A small network was shown many inputs. Here are its activations along a few directions, one row for each input.
Each table varies a few parts of the input and shows all the possible inputs, shuffled.
A made-up example of a description, with smaller parts first: one of 4 places along a line, together with either a single point or one of 9 places around a ring or (one of 3 separate values, together with one of 5 places around a ring).
Shared parts are said once, and a part with two or three values counts as separate values.
In the rows, zero is written as 128.

Other details of the inputs shift rows strongly along two fixed directions, in all tables alike. That doesn't count.

Rows:
R1: [147 140  58  96 133 106 170 128 176 179 171 103 122]
R2: [108 122 170 161 134 139  78 109  97  82 133 152 117]
R3: [126 133 162 174 120 144  90 142  92  89 165 174 122]
R4: [137 116  89 104  78 143 189 134 151 181  40 151 154]
R5: [132 144  81  74 154 111 170 104 188 167 131 101 148]
R6: [130 119  72  69 140  96 147 109 189 148 137  68 125]
R7: [108 139 177 155 129 145  86 136  97  70 142 117 109]
R8: [117 143 120 130 196 115  97  97 140  95 226 126 127]
R9: [126  97 142 150 165 110  82 126 115 141 160 132 140]
R10: [120 144 161 109  77 158 172 156 112 106  40 148 133]
R11: [106 127 146 112 216 100  88 112 130  94 199  78 134]
R12: [141 136  70  63 135  99 182 124 183 135 152  83 129]
R13: [153 133  60  93 132 105 183 134 185 157 156  92 121]
R14: [113 125 186 173 146 133  91 145  71 111 142 141 125]
R15: [113 160 117 136 176 137 109 126 145 159 179 124 130]
R16: [157 119  96 107  67 149 187 147 144 208  54 156 136]
R17: [111 137 174 178 129 153  91 132  78  63 160 170 128]
R18: [155 100  61 104 121 106 134 111 176 207 144 102 121]
R19: [137 135 161 124  54 140 183 145  94  81  64 164 127]
R20: [137  88  71  95 165  91 144 105 166 183 134  94 157]
R21: [115 133 134 125 160 110  94  96 141 102 170 103 123]
R22: [146  95  57 104 124  97 126 110 187 196 138 109 130]
R23: [103 119 178 187 129 148  60 119  82  78 138 156 123]
R24: [138 120  60 103 132 101 140 115 181 195 149  90 119]
R25: [124 119 140 140 185 109 106 130 125 123 170  97 129]
R26: [152 104  86 104  57 121 191 145 160 169  44 113 117]
R27: [108 147 131 129 187 136 104 102 143 125 167 138 139]
R28: [130  91 183 138  67 141 161 145  69 106  12 176 138]
R29: [109 163 129 146 212 135  90 123 151 123 210 107 127]
R30: [132 199 120 168 104 142  34  91 101  74 127 142  93]
R31: [141 137 168 128  26 162 196 179  83  81  35 158 114]
R32: [121 150 167 125  78 169 167 164 103 109  50 148 130]
R33: [106 144 186 187 142 164  66 139  88 106 145 182 132]
R34: [132 143 181 185 120 159  87 145  70  87 176 173 109]
R35: [111 126 147 121 215  95  89  96 129 103 201  91 141]
R36: [147 100 113  79  83 116 204 153 135 158  41  99 137]
R37: [148  88 182 159  51 150 148 165  58 143  32 177 129]
Each input here is: either a single point or (one of 4 separate values, together with one of 9 places around a ring).
Question: Which other rows does R1 become when the place on the ring of 9 takes its other values? List them by row number.
Answer: R3, R8, R12, R13, R17, R19, R31, R34
Question: Which other rows does R33 become when the choice among 4 separate values takes its other values? List them by row number.
Answer: R3, R9, R22
Question: Which other rows does R22 become when the place on the ring of 9 takes its other values? List them by row number.
Answer: R2, R6, R7, R18, R21, R23, R24, R26

Rows:
R38: [126 137 131 139 138 137 119 128 126 122 145 144 129]
R39: [135 132 125 125  88 137 143 138 125 135  84 139 123]
R40: [119 143 138 127 134 134 128 132 127 103 145 122 122]
R41: [118 132 141 139 149 137 121 128 122 133 138 137 136]
R42: [122 117 139 137 139 130 109 124 123 125 136 136 132]
R43: [128 117 138 139 134 127 114 133 117 129 140 129 129]
R44: [121 128 140 139 147 137 120 127 121 131 140 141 138]
R45: [129 126 127 144 123 126 105 120 123 123 142 137 119]
R46: [117 138 148 131 129 137 129 141 121  91 136 123 121]
R47: [129 127 157 153  81 147 127 144  94 107  97 159 119]
R48: [154 120  89  99  72 130 196 147 148 174  63 135 134]
R49: [131 135  86 112 169 110 125 112 168 154 190 111 131]
R50: [118 127 140 137 141 134 110 123 125 130 134 131 132]
R51: [126 143 136 121 133 123 123 121 122  94 138 118 125]
R52: [123 142 132 137 132 134 109 125 129 124 137 130 124]
R53: [131 126 126 146 123 126 107 123 119 126 147 133 118]
R54: [126 128  95 109 176 108 113 109 167 161 173  96 135]
R55: [124 123 137 143 138 127 103 123 120 134 129 128 126]
R56: [119 126 164 134 111 141 140 145 104 101 104 136 126]
R57: [123 121 141 140 143 128 122 131 120 129 146 141 133]
R58: [133 122 127 106 105 131 172 142 134 137  89 124 130]
R59: [131 136 131 141 132 134 124 136 119 126 149 138 126]
R60: [138 135 126 124  86 141 161 146 123 141  78 147 128]
R61: [123 118 163 156  97 146 117 136  93 119  80 156 126]
R62: [129 116 134 143 137 125 104 127 116 133 136 127 127]
R63: [128 136 131 142 133 133 123 132 121 125 155 139 125]
R64: [121 140 139 128 135 133 131 133 129 101 145 118 120]
R65: [128 132 126 144 128 134 102 117 124 126 136 136 123]
R66: [128 122 139 142 144 129 122 138 115 132 147 135 133]
R67: [139 134 127 108  92 127 163 132 125 115  84 130 126]
R68: [149 128  85  78  74 124 204 138 155 160  65 118 130]
R69: [141 108  66  91 153  96 147 111 181 185 161  92 136]
R70: [145 125  45  81 156  97 147 107 198 189 167  83 134]
R71: [150 118 101  84  52 122 210 140 142 139  34 124 129]
R72: [144 117 119 134  81 130 141 139 116 140  90 142 120]
R73: [125 127 141 140 146 132 121 136 117 132 143 134 135]
R74: [119 127 147 128 144 128 131 135 125 106 142 116 125]
R75: [120 141 132 138 132 138 109 121 129 123 136 134 126]
R76: [124 137 155 133 100 138 144 143 111  85 103 131 122]
R77: [123 128 140 135 139 129 109 128 123 128 134 127 128]
R78: [145 101 117 126  92 122 148 138 121 155  86 134 129]
R79: [122 147 140 127 136 138 130 133 127 106 143 124 121]
R80: [144 109  87  77 104 106 197 134 168 155  86  95 137]
R81: [122 119 167 150  96 150 122 138  94 113  85 160 131]
R82: [123 133 141 137 147 132 119 133 120 131 139 133 132]
R83: [124 136 128 144 130 134 102 117 126 127 134 133 122]
R84: [122 117 140 138 136 126 111 125 122 125 141 134 129]
R85: [129 127 126 143 128 130 103 119 125 123 137 137 121]
R86: [121 141 139 122 136 125 127 125 126  92 139 117 123]
R87: [130 132 130 140 127 130 112 131 121 122 146 131 122]
R88: [120 135 146 124 144 131 127 130 117 111 141 121 128]
R89: [131 125 137 128 104 139 154 144 119 145  84 145 135]
R90: [127 135 101  95 181 105 130 110 159 140 177  89 135]
R91: [124 122 139 137 139 129 110 130 120 128 140 127 131]
R92: [129 136 129 142 127 129 103 123 122 125 134 130 118]
R93: [129 148  93  96 173 110 129 109 163 133 180  92 128]
R94: [136 111 123 120 103 133 161 139 129 151  86 147 138]
R95: [127 112 136 144 132 122 106 122 118 129 137 135 126]
R96: [138 120 113 119  87 134 150 133 136 141  85 142 128]
R97: [124 148 134 139 140 138 120 131 126 126 142 136 128]
R98: [116 125 147 125 144 128 131 139 125 103 140 114 128]
R99: [124 129 145 121 142 118 123 123 117  99 135 116 130]
R100: [147 122  55  96 147  99 136 108 181 182 158  91 128]
R101: [124 137 130 138 130 137 109 120 128 122 138 136 127]
R102: [126 122 139 143 142 129 123 133 117 131 151 137 132]
R103: [127 112 135 143 137 127 103 121 119 129 133 136 128]
R104: [121 146 133 139 139 142 120 127 127 126 141 139 130]
R105: [125 131 131 138 126 129 111 124 127 119 145 137 122]
R106: [138 131 116 121  93 141 162 136 132 147  86 149 134]
R107: [112 144 131 126 142 128 111 113 128  99 125 123 131]
R108: [123 124 155 125 121 125 138 131 109  95 108 124 129]
R109: [129 112 135 147 132 122 107 125 114 132 143 132 125]
R110: [127 137 128 143 129 130 103 121 125 128 133 130 120]
R111: [110 129 139 124 149 123 112 114 123 105 120 122 137]
R112: [125 132 146 122 145 120 125 123 118 104 135 120 130]
R113: [119 128 147 121 145 120 127 126 122  98 136 113 129]
R114: [125 118 134 143 138 130 102 118 120 132 133 134 130]
R115: [142 114  67  95 155  97 134 108 178 186 147  90 133]
Question: Describe the family of inputs behind these rows.
Answer: one of 2 separate values, together with either a single point or one of 11 places around a ring or (one of 3 separate values, together with one of 9 places around a ring)
Question: The inputs of R53 and R109 match in every part but the choice among 2 separate values. If R92 is changed in the same way as R53 into R109, which row does it become?
Answer: R115
Question: The inputs of R101 and R81 match in every part but the choice among 2 separate values. If R70 is changed in the same way as R101 into R81, which row does it become?
Answer: R91
Question: Which other rows does R63 become when the choice among 3 separate values takes its other values? List them by row number.
Answer: R47, R53
Question: Which other rows does R106 become when the place on the ring of 9 takes its other values? List them by row number.
Answer: R38, R48, R49, R59, R60, R63, R97, R104
Question: A walk changes only the place on the ring of 9. It starts at R89 and steps to R82. List the rest of the walk in order.
Answer: R73, R66, R102, R57, R94, R44, R41

Rows:
R116: [149 133  68  98 126 117 148 110 161 161 126 130 140]
R117: [128  98  97 112 186 102 108 101 164 150 188  90 150]
R118: [145 124 125 152  98 151 120 131 109 157 105 167 129]
R119: [140 116 121  87  49 124 193 143 126 162  13 117 132]
R120: [134 116 151 143 101 137 144 133 118 137 106 167 136]
R121: [106 139 168 193 146 137  52 116  86  77 158 144 106]
R122: [122 124 129 141 127 130 134 149 124 136 138 119 114]
R123: [101 133 127 107 197 114  97 112 150 103 183  83 144]
R124: [154 126  77 104 125 116 169 150 173 179 124 102 128]
R125: [115 123 155 169  75 143 108 139  86  98  77 160 110]
R126: [132 150  82 116 183 117 124 126 158 164 205 104 130]
R127: [126 121 114 112 184  92  83 100 140 109 187 100 123]
R128: [139  95  93 102 136 115 165 112 163 172 121 120 136]
R129: [160 103  93 104  59 146 187 142 139 185  52 166 141]
R130: [128 122 155 133 121 141 173 145 110 107 103 135 128]
R131: [123 142  98 141 172 109  75 113 154 128 189 111 122]
R132: [122 118 191 152 100 149 149 162  74  72  84 143 137]
R133: [110 128 158 139 160 136 142 142 110  93 158 128 125]
R134: [104 155 163 131 147 136 121 126 127 102 145 138 131]
R135: [132 148  66 120 173 107  97  96 162 156 189 113 130]
R136: [146 126  83 107 121 117 168 153 168 173 125 106 127]
R137: [105 137 182 177 163 139  80 111  84  53 156 150 121]
R138: [117 154 175 145  97 172 128 144  89  96  83 169 132]
R139: [144 133 100  96 132 111 193 135 163 163 135 117 138]
R140: [130 123 164 131 155 122 118 139 106  96 155 117 121]
R141: [121 147 175 158  91 160 114 156 100 104  70 151 119]
R142: [146  98 113 104  50 128 203 145 143 179  45 168 140]
R143: [121 113 125 125 132 112 120 118 124  98 121 121 142]
R144: [112 151 150 145 142 142  91 138 131 115 137 123 121]
R145: [127 193  89 116 120 125 103 100 169  69 226  96  89]
R146: [150 123 101 107  58 119 197 127 143 152  43 152 140]
R147: [140 149  58 120 180 105  99  87 169 163 189 106 130]
R148: [126 100 126 116 184 101  84 108 139 138 194 105 128]
R149: [142 113 142 124 103 115 124 124 106 104  84 136 122]
R150: [125 140 103 100 187 102 107  97 160 152 175  69 130]
R151: [133 127 191 159  89 143 138 156  63  98  85 143 119]
R152: [129 151 116 126 189 134 117 130 140 129 209 119 135]
R153: [162  75 117  92  56 118 182 138 130 173  33 138 129]
R154: [119 121 142 141 151 116  98 114 112  84 140 121 139]
R155: [116 153 148 122 139 133 139 120 137 119 127 131 135]
R156: [115 153 133 116 136 148 127 131 131 123 132 138 136]
R157: [143 107 102  78 130 100 173 143 151 150 125  96 129]
R158: [131 125 170 159  85 131 108 128  70  93  76 149 119]
R159: [144 180 118 127  40 156 139 125 130  62 123 134  83]
R160: [145 133  83  89 129 129 182 145 158 166 137 124 139]
R161: [145 112  77  98 119 129 153 124 163 188 130 141 145]
R162: [ 95 142 206 161 165 151  72 129  84  46 143 128 136]
R163: [ 92 149 205 165 171 159  87 123  86  52 148 141 121]
R164: [145  95  78 120 114 117 142 115 165 197 118 114 124]
R165: [106 130 160 121 117 146 155 134 119 100  83 137 127]
R166: [111 100 152 142 145 127 100 125 110 109 148 129 148]
R167: [116 148 130 122 187 114 132 128 146 123 211 115 134]
R168: [130 113 166 172  73 156 107 160  93 128  83 175 121]
R169: [119 121 124 128 138 121 133 112 129 105 127 132 128]
R170: [144  96 119  91  59 126 223 168 124 137  34 123 148]
R171: [ 97 173 187 176 151 166  62 129  79  82 153 159 119]
R172: [136  93  78 115 107 116 141 123 163 195 117 119 124]
R173: [137 108  97 119 176  97  99  94 153 174 192  88 131]
R174: [123 141  87 109 179  92 121  95 173 139 195 112 137]
R175: [130 141 129 159 139 126  82 123 124 112 143 133 119]
R176: [124 124  85  98 118 117 152 125 172 175 104  95 122]
R177: [124 123 170 157  78 131 109 133  68  91  75 151 120]
R178: [120 131 181 199 146 152  48 136  92 104 167 158 119]
R179: [144 114  96  93 121 103 175 137 145 168 122  90 131]
R180: [118 133 146 139 102 146 127 135 120 128  81 128 114]
R181: [129 106  97 114 173  95  98 100 152 173 194  90 132]
R182: [140 148 121 140 136 141 136 140 120 142 142 135 125]
R183: [131 136 125 134  99 142 130 130 111 115 102 165 132]
R184: [128 125 166 164  86 152 141 162  90 114  87 148 112]
R185: [127 126 165 111 110 132 132 136 110 106  76 125 125]
R186: [131 117 103  69 130 102 154 126 162 151 106  91 132]
R187: [132  92  92  97 131 113 167 118 163 171 120 123 136]
R188: [125 160 124 131 137 145 117 119 128 138 124 132 126]
R189: [113 141 172 191 143 160  54 130  77 110 171 175 126]
Question: Describe the family of inputs behind these rows.
Answer: one of 2 separate values, together with either a single point or (one of 4 separate values, together with one of 9 places around a ring)
Question: The inputs of R150 and R119 match in every part but the choice among 2 separate values. If R153 is changed in the same way as R150 into R119, which row does it become?
Answer: R148
Question: The inputs of R130 and R133 match in every part but the choice among 2 separate values. If R117 is changed in the same way as R130 into R133, which row does it become?
Answer: R166
Question: Which other rows does R151 become when the choice among 4 separate values takes its other values? List them by row number.
Answer: R150, R158, R173
Question: Which other rows does R138 become when the choice among 2 separate values takes its other values? List them by row number.
Answer: R156
Question: Which other rows does R177 become when the choice among 2 separate values takes its other values? List them by row number.
Answer: R158
Question: Which other rows does R166 become when the choice among 4 separate values takes its other values? List them by row number.
Answer: R123, R143, R170
